Each row below holds a small network's activations on one input, seen along a few directions.
Each table varies a few parts of the input and shows all the possible inputs, shuffled.
Descriptions start from the smaller parts, as in this example, which fits no table here: one of 6 places along a line, together with either a single point or one of 11 places along a line or (one of 3 separate values, together with one of 8 places around a ring).
Shared parts are said once, and a part with two or three values counts as separate values.

Other details of the inputs shift rows strongly along two fixed directions, in all tables alike. That doesn't count.

Rows:
row 1: [ 1  6 -7  6 14 -3 15 -2 19 10 20]
row 2: [ 5  7  7  3 15 11 12  8  3  6  9]
row 3: [ -7   7   1  -5  -7  -4  -4  -4  -6   2 -28]
row 4: [ -3   9   3 -12 -10   1  -6  -8  -9   1 -23]
row 5: [  3   1   0  -5 -10  -4 -18   7  -5  11 -20]
row 6: [ -9   7   1  -5 -10  -7  -9   6 -10  10 -23]
row 7: [-13 -39 -35   9  -8   2  -4 -10  11 -44  54]
row 8: [ 4  2 -4  6 15  6 19  1 27  7 28]
row 9: [-14 -27 -23   2 -34  -2 -16 -16 -13 -43  -8]
row 10: [ 7  9  9  0 19 10 11  0 -4 10 21]
row 11: [ 7  5 14  1 19  2 12 -4  3  5  9]
row 12: [ 1 -2  6  0 13 -2  7  7 -3 20 10]
row 13: [ 7  4  1  1 15 -6 14 -2 21  5 26]
row 14: [ 8  6  7 10 16  5  1  7  0 12 15]
row 15: [11  8  8 14 12  6  9 -8  5  4  8]
row 16: [ -2  -2   1 -10 -14   0  -8  11  -2   9 -20]
row 17: [ -1  -3   6 -14 -11 -13 -10   6  -7   8 -18]
row 18: [ 3  5  6  9  9  1 15 -9  1  6  3]
row 19: [ -9 -46 -23   6 -10   3 -10   1 -12 -32  42]
row 20: [ 3  3  8  6 13 10 11 12  3 10 17]
row 21: [ 9  5 -6 10 15  1  6 -2 22  3 25]
row 22: [ -4   9   3  -8 -11   3  -3   0  -1  -1 -30]
row 23: [ 7  5 12  5 10 -1 14 -8  3  3  6]
row 24: [  0  10   8 -13  -7  -8  -7   3  -7   1 -26]
row 25: [ 6  6  8  8  7  9 17 -6  5  4  4]
row 26: [-18 -32 -28   2 -25  -6 -21   0 -15 -42  -8]
row 27: [ -2   5   8 -10 -10 -10 -10   7  -8   5 -20]
row 28: [ -5  10   3 -11 -14  -3 -11   3 -13  10 -18]
row 29: [  3  11   1  -3  -7  -1 -14   3  -5   3 -27]
row 30: [  1  11   3  -2  -5   0 -13  -3  -2   1 -28]
Description of these inputs: one of 5 separate values, together with either a single point or one of 5 places along a line.
Question: Change only the place on the line of 5 in row 26. List by row number the other rows that result.
Answer: row 3, row 6, row 12, row 18
Question: Change only the choice among 5 separate values in row 21. List by row number the other rows that result.
Answer: row 1, row 7, row 8, row 13
Question: Change only the choice among 5 separate values in row 10. List by row number the other rows that result.
Answer: row 2, row 24, row 26, row 29

Rows:
row 31: [-2 -5 -4  3 -4  2  4 -5 -1 -9  3]
row 32: [ -1  -7  -2   4  -2   0  -1  -7   0 -13   3]
row 33: [-5 -4 -7 -4 -6 -1 -1  0  0 -5  2]
row 34: [-4 -6 -5 -2 -5 -2  2 -4  0 -4  2]
row 35: [ 8  3  3  5 16  4  7  4  8 10 23]
row 36: [ 1 -4 -4  1 -2 -6 -4  0  3 -6  2]
row 37: [ -3  -7   3  -2  -1  -3  -6   3 -10   0   3]
row 38: [-3 -5 -5  1 -6  3 -3  4  0 -8 -5]
row 39: [  1  -4  -4   7   1  -1  -3  -2   2 -10   2]
row 40: [ -1  -6   2  -1  -3   2  -7   3 -13  -5  -5]
row 41: [ 5 14  9  2 15  8 15  1  4 15  8]
row 42: [  2  26   8 -10 -11  -4 -10   3   0  22 -44]
row 43: [-6 -8 -8 -3 -8 -2 -6  4  1 -5 -3]
row 44: [ 9 13 12 -1 17 -1 13 -4  7 18 10]
Question: Describe the family of inputs behind these rows.
Answer: one of 2 separate values, together with either a single point or one of 6 places around a ring
Question: The inputs of row 38 and row 43 match in every part but the choice among 2 separate values. If row 31 is changed in the same way as row 38 into row 43, which row does it become?
Answer: row 34

Rows:
row 45: [ -7  -6  -8  -1 -12  -2  -6  -5  -9 -13  -5]
row 46: [ 2 -2  8  0  8 -2  3 -1 -3  2  4]
row 47: [ -7  -7  -9  -1 -16  -3  -7  -8  -3 -11  -7]
row 48: [ 5 -2  6  1  7 -3  1  2 -1  4  7]
row 49: [ 2  4  1 -1  5  2 -1  5  5  5  8]
row 50: [-2  0  2  0  4  3  9  4 -2  3  4]
row 51: [ -4  -6 -11   1 -11  -2  -8  -4   4 -15 -10]
row 52: [ -1  33  18 -19 -13  -6  -7   6  -8  35 -60]
row 53: [ -6 -11  -8  -2 -12 -10 -13   1  -1 -13  -5]
row 54: [ -5 -14  -9   2 -12   0 -10   6  -6 -10  -5]
row 55: [ 2  2 -2 -3  5  2  3  0  5  3  9]
row 56: [ 3  4  2  4  4  4  7 -4  7 -1  2]
row 57: [ 2  3  4 -3  5  4  6  2 -1  1  7]
row 58: [ 3  3  4  5  7  5  8 -2  2 -3  3]
row 59: [ 0 -1 -3  1  5  1  7  3  5  6  7]
row 60: [ 4  1  5  6  8  5  4 -1 -1 -1  1]
row 61: [ 2  1  6 -1  6 -3  7 -1 -1  1  6]
row 62: [ -4  -7 -10   4 -10  -3 -12   0   3 -16  -9]
row 63: [ -3  -9  -8  -3 -13   0 -14   4  -6 -12  -5]
row 64: [ 1  4 -2  1  4  0  4 -5  3  6  6]
row 65: [ 1  1  4  3  7  3  2 -4 -6  3  5]
row 66: [ 1  4  0  4  5  0  0 -1  2  5  8]
row 67: [7 2 3 7 7 4 1 2 2 1 2]
row 68: [-1  1  2  0  2  3  9  1  4  7  4]
row 69: [0 2 1 3 6 1 3 8 4 9 4]
row 70: [ 4  2  2  5  6  2  0 -1 -4  5  8]
row 71: [ -5  -9  -5  -4 -10   1 -11   1  -8 -13  -5]
row 72: [ 3  2  6 -2  3 -4  7 -3  4  5  4]
row 73: [ 2  5  3 -4  2  3  5 -1  4  5  5]
row 74: [ 3  0  1 -2  5 -6  4 -2  5  4  6]
Question: The inputs of row 67 and row 54 match in every part but one. If row 56 is changed in the same way as row 67 into row 54, which row does it become?
Answer: row 68
Question: Describe the family of inputs behind these rows.
Answer: one of 5 separate values, together with one of 6 places around a ring
Question: Change only the choice among 5 separate values in row 69. List by row number the other rows that result.
Answer: row 49, row 53, row 62, row 66
Question: Change only the choice among 5 separate values in row 51. List by row number the other rows that result.
Answer: row 55, row 59, row 64, row 74
